Each row below is a small network's average activation on inputs in which a field has the value named, seen along a few directions.
Values that are neighbours, or in one group, have similar rows; names and order tell nothing.
In the rows, zero is written as 500.
Strong random noise was added to every row along 12 fixed directions; ignore it. To show where, here is one row again and again, with new noise each time:
[571 614 406 500 668 705 746 527 413 549 478 407 474 318 380 463 463 338
 702 557 465 467 325 498]
[366 460 558 375 695 535 483 431 557 471 421 463 545 640 554 567 501 620
 503 625 553 687 606 360]
[665 490 524 527 502 429 641 517 475 647 374 506 539 748 617 584 590 562
 651 449 427 491 617 614]
[388 401 567 331 489 410 443 420 534 501 399 657 602 520 605 538 540 707
 485 643 450 795 690 356]
[456 521 657 562 440 387 531 462 540 661 593 491 681 478 344 584 414 581
 517 481 412 532 724 417]
[487 592 286 356 542 318 428 627 398 490 467 643 469 548 443 531 725 523
 594 624 451 728 514 294]
[684 550 535 695 418 497 278 607 403 501 423 439 444 306 223 533 611 499
 676 377 601 276 333 382]
[321 383 584 715 521 406 596 553 486 545 571 232 462 537 595 629 522 784
 194 564 572 354 608 874]
[535 557 343 520 457 279 615 618 430 565 566 576 521 765 631 570 506 440
 392 574 384 518 559 618]
[801 591 353 639 663 578 547 624 574 356 321 540 415 592 263 529 819 349
 746 530 514 591 420 528]
[266 587 460 582 465 365 648 613 623 523 742 374 476 519 399 480 542 545
 383 346 371 531 781 535]
[662 419 505 700 304 392 429 626 594 368 315 618 417 603 505 498 550 430
 460 307 451 403 535 600]
[557 384 564 526 759 650 530 480 468 395 107 502 534 473 384 631 496 483
 592 772 596 629 351 499]
[481 340 544 548 574 576 667 452 497 550 351 475 417 110 407 532 322 537
 278 555 599 457 401 577]


KUL, 12 values:
vupa: [338 515 495 330 576 374 492 511 520 694 498 449 382 385 371 514 442 585
 481 233 582 511 644 120]
goz: [627 511 487 460 385 428 439 431 574 616 663 577 485 380 369 435 720 565
 486 349 497 525 625 536]
ridin: [252 418 412 224 640 441 528 440 450 650 620 451 430 392 649 511 475 679
 227 602 596 697 546 400]
fidap: [341 407 427 413 453 476 530 532 342 475 406 548 469 408 638 491 411 543
 414 628 503 426 361 600]
rifor: [512 440 421 357 429 574 660 428 545 476 443 628 420 334 597 345 267 244
 336 391 426 577 447 470]
kolo: [544 563 503 582 392 354 412 559 662 477 523 491 353 581 447 473 558 461
 400 192 502 395 634 441]
votu: [554 623 447 445 577 350 245 485 299 645 607 500 501 448 292 617 446 454
 401 632 706 291 262 293]
loze: [344 424 455 559 262 501 483 606 404 448 713 404 424 281 661 392 587 652
 424 452 454 398 472 795]
feva: [361 490 485 451 563 357 432 512 480 526 486 357 340 380 336 547 737 692
 439 453 666 495 535 433]
kup: [660 441 418 604 417 375 583 629 449 517 348 656 463 590 506 566 489 362
 509 460 472 408 409 644]
zukop: [423 419 637 442 682 701 549 251 619 543 580 293 427 294 471 433 492 656
 387 433 699 512 538 568]
fusa: [438 318 460 513 418 321 375 691 384 535 166 512 308 597 551 575 505 495
 415 277 578 299 407 613]
The values of KUL form a network in which each value has 3 neighbours.
- List every value one step from rifor, in the order listed. => ridin, kolo, zukop
- List every value one step from fusa, in the order listed. => goz, fidap, loze
A value of KUL combines one of 2 hidden first parts with one of 6 second parts; all combinations occur once.
- Changing only the second part turns ridin into rifor. vupa has the same second part as ridin; what does that change turn vupa into? => kolo
- Changing only the second part turns kup into fidap. loze has the same second part as kup; what does that change turn loze into? => fusa
